A small network was shown many inputs. Here are its activations along a few directions, one row for each input.
Each table varies a few parts of the input and shows all the possible inputs, shuffled.
A made-up example of a description, with smaller parts first: one of 3 separate values, together with either a single point or one of 9 places along a line or (one of 4 places along a line, together with one of 8 places around a ring).
Shared parts are said once, and a part with two or three values counts as separate values.
In the rows, zero is written as 128.

Other details of the inputs vary at random and push rows far along two fixed directions, the same in every table; ignore that.
To show where, the next rows are all for the same input, with only those details redrawn:
[ 64 122 153 143 106 133 157 124 160 133  92 135  57]
[136 149 122  88  75 160 164 156 124 117 129 136 136]
[134 149 123  86  75 158 165 157 126 117 128 137 135]
[102 132 136 134 121 122 136 131 139 119 114 131  93]
[164 155 107  95 109 137 131 150 107 101 148 130 157]
[ 94 137 141  98  59 170 186 150 149 132 104 140  97]
[132 140 118 148 170  86  90 120 117 100 137 124 116]
[126 138 121 143 155  97 102 122 121 104 133 126 109]

Rows:
row 1: [152 140 119 106  58 146 152 131 115 129 137 132 149]
row 2: [ 98  55 190 155 144 153 141 110 166 220  39 127  66]
row 3: [150 142 105  98 156 153 120 151 115 121 167 124 177]
row 4: [129 109 122 163 166 113  98  95 129 135 159 123 165]
row 5: [136 117 112 151 168 114  72 111 120 127 159 106 104]
row 6: [101 132 136 133 122 121 135 130 139 118 115 131  92]
row 7: [ 85 132 147 143  99 118 161 115 145 128  97 138  92]
row 8: [172 136 116 122  96 120 133 119 108 124 146 129 197]
row 9: [151  85 161 151 218 104 105 123 126 174  67 124 128]
row 10: [157 149 104  95 141 139 116 155 107 108 163 121 158]
row 11: [145 125 115 157 149  99  77 108 115 119 148 114 108]
row 12: [118 123 126 154 177 110 118 111 133 122 149 131 173]
row 13: [145 145 126 104  83 131 173 135 123 124 123 141 188]
row 14: [123 106 117 149 173 132  83 113 132 143 162 113 120]
Q: The inputs of row 10 and row 5 match in every part but one. If row 6 is changed in the same way as row 10 into row 5, which row does it become?
A: row 11
Q: What is each input in this table made of?
A: one of 2 separate values, together with either a single point or one of 6 places around a ring
Q: Which other rows does row 14 become when the choice among 2 separate values takes its other values? List them by row number.
A: row 3

Rows:
row 15: [ 60 113 144 183 178  99 111 102 156 127 119 118  67]
row 16: [115 110 146 132  87 155 152 118 143 155 104 132 111]
row 17: [125 126 146 115  95 141 157 136 134 135  88 136 106]
row 18: [123 144 110 165 198  68  72 112 111  91 145 116  96]
row 19: [132 130 133  49  50 222 199 180 142 160 126 136 152]
row 20: [222 148  73  99 178 123  54 143  75 102 207 109 209]
row 21: [149 116 140  99 104 173 179 134 130 168 113 144 201]
row 22: [ 32 110 155 154  93 155 162 110 176 151 111 126  42]
row 23: [184 142 126  30  13 221 221 185 118 150 117 148 212]
row 24: [152 104 123 179 216  76  42  96 112 133 143 109 117]
row 25: [226 176  80 109 159  68  74 134  59  69 177 123 217]
row 26: [ 91 117 138 152 171 111 104 123 143 134 107 122  57]
row 27: [226 151  97  74 132 135 106 168  79 111 151 124 191]
row 28: [ 98  87 159 176 194 100 100 106 148 158  91 120  80]
row 29: [134 141 116 125 126 123 128 131 126  99 152 134 158]
row 30: [ 89 133 131 127  74 152 161 126 151 120 136 140 109]
row 31: [130 146 112 167 186  60  72 108 111  78 149 128 112]
row 32: [103 129 141 130  97 126 167 124 145 133 108 134 135]
row 33: [ 42 109 162 167  81 124 170  97 174 156  89 134  60]
Q: What is each input in this table made of?
A: either a single point or (one of 3 separate values, together with one of 6 places around a ring)
Q: Which other rows does row 17 become when the choice among 3 separate values takes its other values? List them by row number.
A: row 16, row 23
